Each row below holds a small network's activations on one input, seen along a few directions.
In each table, some parts of the input vary, and every possible input appears once, in random order.
Descriptions start from the smaller parts, as in this example, which fits no table here: one of 2 separate values, together with either a single point or one of 9 places around a ring or (one of 4 places along a line, together with one of 5 places around a ring).
Shared parts are said once, and a part with two or three values counts as separate values.

Table:
x1: [ -8.1  13.9 -21.5 -39.3  15.0   1.7  27.0  54.0 -55.1 -72.0 -27.1 -44.0]
x2: [ 38.0   1.7  38.0  52.9  -4.7  -0.7   1.6 -29.3  10.4  25.3  -5.9  77.7]
x3: [-10.6  -6.0  30.5 -73.8 -21.3  -2.2  -9.5  91.8 -21.8   1.7 -38.5 -25.8]
x4: [ 16.3   6.5  15.6 -87.3  18.4  -6.0  -4.6  71.6  -3.3 -20.9 -58.8 -42.3]
x5: [  1.7  34.4  13.3  41.5 -26.5 -70.8  -0.7 -75.5   7.7  -4.9  37.4  -7.1]
x6: [-13.8  -0.7  -8.9  25.8   4.9 -10.8  -7.2 -57.8  13.0   3.2  68.3 -28.0]
x7: [ -9.3  22.0 -14.1  24.6   4.1 -54.5 -16.5 -63.4  14.3  -0.5  51.9  -5.0]
x8: [ -4.0 -10.9 -33.2   9.3   2.9  45.5  -0.5 -41.9  22.6  38.2  43.2  -2.8]
x9: [-16.2  -4.8 -22.6  17.0   4.1  28.0 -12.7 -51.9  28.7   7.5  56.7 -24.2]
x10: [  9.0 -30.3 -29.0  25.3  -5.6  58.8  -6.9 -24.3  38.3  23.4  19.8  20.5]
x11: [ 20.5 -15.4  18.7  36.6   9.5  18.8   9.1 -17.5  42.2  26.5   0.3  71.1]
x12: [ 19.0 -30.0 -11.4  36.8   7.3  37.8  -5.8 -12.1  37.9  36.9   5.7  43.4]
x13: [ 28.7  13.3  36.8  51.6 -16.3 -37.7   2.4 -46.4  10.1  20.6 -22.6  83.0]
x14: [ 14.4 -12.7  -0.9 -67.7  35.2 -13.3  30.1  49.1 -32.8 -52.5 -49.6 -57.4]
x15: [-50.8  -1.4  13.4 -41.2 -19.6   4.1 -20.0  83.0 -52.1  -8.2 -38.1 -21.3]
x16: [-34.7  20.2 -24.7 -12.0  -7.3   1.5  14.1  70.4 -60.0 -24.2 -42.6 -37.7]
Describe the family of inputs behind these rows.
Answer: either one of 6 places around a ring or one of 10 places along a line
Start at x1 and move only the place on the ring of 6, one step at a time. The first step leads to x14. Which rows follow, in order?
Answer: x4, x3, x15, x16

Table:
x17: [ 23.3 -25.9   6.6   3.5  15.0  35.7   1.7 -23.8  35.8  13.4  22.9  19.0]
x18: [-13.2   5.9  17.4 -33.4  -7.8 -19.0  -7.7  30.4 -14.5  -2.6  -4.5 -27.1]
x19: [-11.8 -11.4 -16.4  11.3  -1.0  12.9 -17.5 -29.1  29.1  26.6  36.6  -6.7]
x20: [-31.4   3.1  -0.5  -7.9 -18.7   3.7  -8.1  27.7 -27.8 -10.3   2.1 -21.0]
x21: [  6.6  -8.8 -19.9  -0.1   9.3  27.7  18.1  14.8 -12.4  -7.6 -20.3  -4.1]
x22: [ 25.4  -3.6  -4.9 -19.1  18.4   3.4  14.1  19.0   8.3 -16.0 -30.1  -1.4]
x23: [  5.5  19.5   4.7  23.5  10.6 -50.2  13.9 -47.3 -12.5 -34.5  23.1  -8.9]
x24: [ 17.5  -0.1  39.2  39.1 -21.4  -5.2  -5.0   7.8   6.3  34.9 -35.1  84.8]
x25: [-23.8  -3.0 -19.8   2.1   3.0  25.6   0.4  26.5 -20.6  -6.1  -0.7  -5.1]
x26: [-10.8  20.9 -21.7  22.8 -14.2 -15.3  -7.2 -45.6   7.4  10.0  33.5 -15.8]
x27: [ 12.8   3.6  15.3 -41.9   6.7 -19.3  -2.8  19.7   0.8  -7.9 -27.5 -13.9]
Describe the family of inputs behind these rows.
Answer: either a single point or one of 4 places along a line or one of 6 places around a ring
Start at x23 and move only the place on the line of 4, one step at a time. The first step leads to x26. Which rows follow, in order?
Answer: x19, x17
